These are the activations of a small neural network, seen along a few directions. Each row is one input.
Each table varies a few parts of the input and shows all the possible inputs, shuffled.
A made-up example of a description, with smaller parts first: values(2) and (point or ring(9) or (line(4) and ring(8))).
Shared parts are said once, and a part with two or three values counts as separate values.
(in the rows, 128 means zero)

Other details of the inputs vary at random and push rows far along three fixed directions, the same in every table; ignore that.

Rows:
row 1: [119 128 132  72  87 158 144 108 129 130 122  88 103]
row 2: [104 177  41 193 161 126 122 125 210 166 106 122 155]
row 3: [127 147 129  49 119 124 100  67 118 133 156 100 129]
row 4: [124  80 187 125 125 111 125 135  73  87 129 144 135]
row 5: [107  73  57  98 150 156 137  71 201 131  67  95 132]
row 6: [117 217 133 159 104 125 121 145 118 177 167  93 124]
row 7: [128  83 186 119 115 117 130 131  82  78 127 149 139]
row 8: [159  78 176 116 121 126 147 142  79  85 136 153 115]
row 9: [109 120 130  79  81 169 149 112 125 139 132  99 117]
row 10: [139 216 124 158 108 138 142 163 124 179 169 111 103]
row 11: [139 220 129 147 109 131 138 168 127 175 154 110  91]
row 12: [173 199 190 205 150  67 117 220  66 123 163 168 108]
row 13: [131  42  98 146 192 103 116  99 162  77  59 149 152]
row 14: [ 88 126 144  94  91 146 124  94 116 138 133  84 133]
row 15: [105 114 131  78  78 172 142 119 128 147 134 105 115]
row 16: [161  79 175 114 119 132 148 145  80  82 132 157 119]
row 17: [ 99 134 140  95  89 145 128  86 118 123 137  84 134]
row 18: [102 137 143  84  92 137 123  92 124 122 121  78 120]
row 19: [105 216 131 158 102 128 122 150 123 174 161 105 122]
row 20: [140  66 173 119 126 129 136 156  85 107 128 162 119]
row 21: [185  90 163  96 172  83 105 121  84  65 142 190 144]
row 22: [175 151 174 193 145 103 137 227  80 134 157 201 109]
row 23: [126 190 126 146 102 146 135 171 128 192 161 119 110]
row 24: [146  74 177 121 128 126 145 151  80 100 128 157 120]
row 25: [131  81 186 126 127 108 126 127  67  82 134 139 135]
row 26: [144  66 177 107 113 135 144 151  88  94 128 165 120]
row 27: [133  45  94 156 179 112 123 101 158  66  73 164 167]
row 28: [147  21  91 153 192 122 139 115 157  84  72 170 150]
row 29: [124 152  28 180 166 141 141 133 220 172  97 133 139]
row 30: [129  84 184 121 114 118 127 136  80  77 125 155 140]
row 31: [109 213 129 159  95 135 117 166 136 174 164 117 126]
row 32: [130 149 128  45 114 126 104  69 122 129 157 102 134]
row 33: [ 84 117 145  93  91 151 116  99 120 146 137  92 130]
row 34: [105 212 129 158  98 134 117 158 132 179 168 113 122]
row 35: [199 176 185 207 161  78 136 241  72 123 158 195  98]
row 36: [175 109  82 226 212 100 140 189 169 124  96 206 148]
row 37: [109  79  53 100 146 155 140  73 204 124  68 101 128]
row 38: [164 153  92 240 200  83 122 175 155 116 117 187 156]
row 39: [ 84 123 144  91  82 155 120 102 127 136 137  97 132]
row 40: [122 149  34 179 168 142 140 131 213 172  97 133 138]
row 41: [120  68 186 121 122 120 118 135  80  90 128 157 132]
row 42: [115 118 133  86  94 162 142  99 119 145 136  86 115]
row 43: [115 141  28 171 159 147 136 134 220 178  99 134 137]
row 44: [ 97 135 142  87  98 135 119  90 118 128 122  78 114]
row 45: [119 130 135  74  89 154 145 103 129 131 123  87 104]
row 46: [164 185  36 170 213  85  96 121 201 151 128 162 156]
row 47: [135  49  99 150 188 100 119 106 162  68  62 156 150]
row 48: [180  91 165 101 176  80 101 117  87  79 143 178 142]
row 49: [130 243 132 158 103 114 120 165 127 168 154  98 109]
row 50: [127 143 131  49 122 122  99  67 117 138 158  94 131]
row 51: [ 93 130 139  95  93 144 123  85 114 129 136  82 128]
row 52: [119 124 133  83  87 161 148  98 124 134 136  90 115]
row 53: [103 201 138 157 103 128 114 160 120 184 169 108 123]
row 54: [100  67  44 105 143 166 146  69 212 129  69 108 147]
Description of these inputs: line(6) and (point or (values(2) and line(4))).
Changing only the line(6) part turns row 35 into row 5. The same change can be made to row 20. Which row results?
> row 23
Changing only the line(6) part turns row 18 into row 49. The same change can be made to row 17. Which row results?
> row 27
Change only the values(2) part in row 25. List by row number the other rows that result.
> row 28
Which other rows agree with row 44 in the line(6) part? List them by row number.
> row 3, row 10, row 11, row 19, row 22, row 40, row 41, row 51
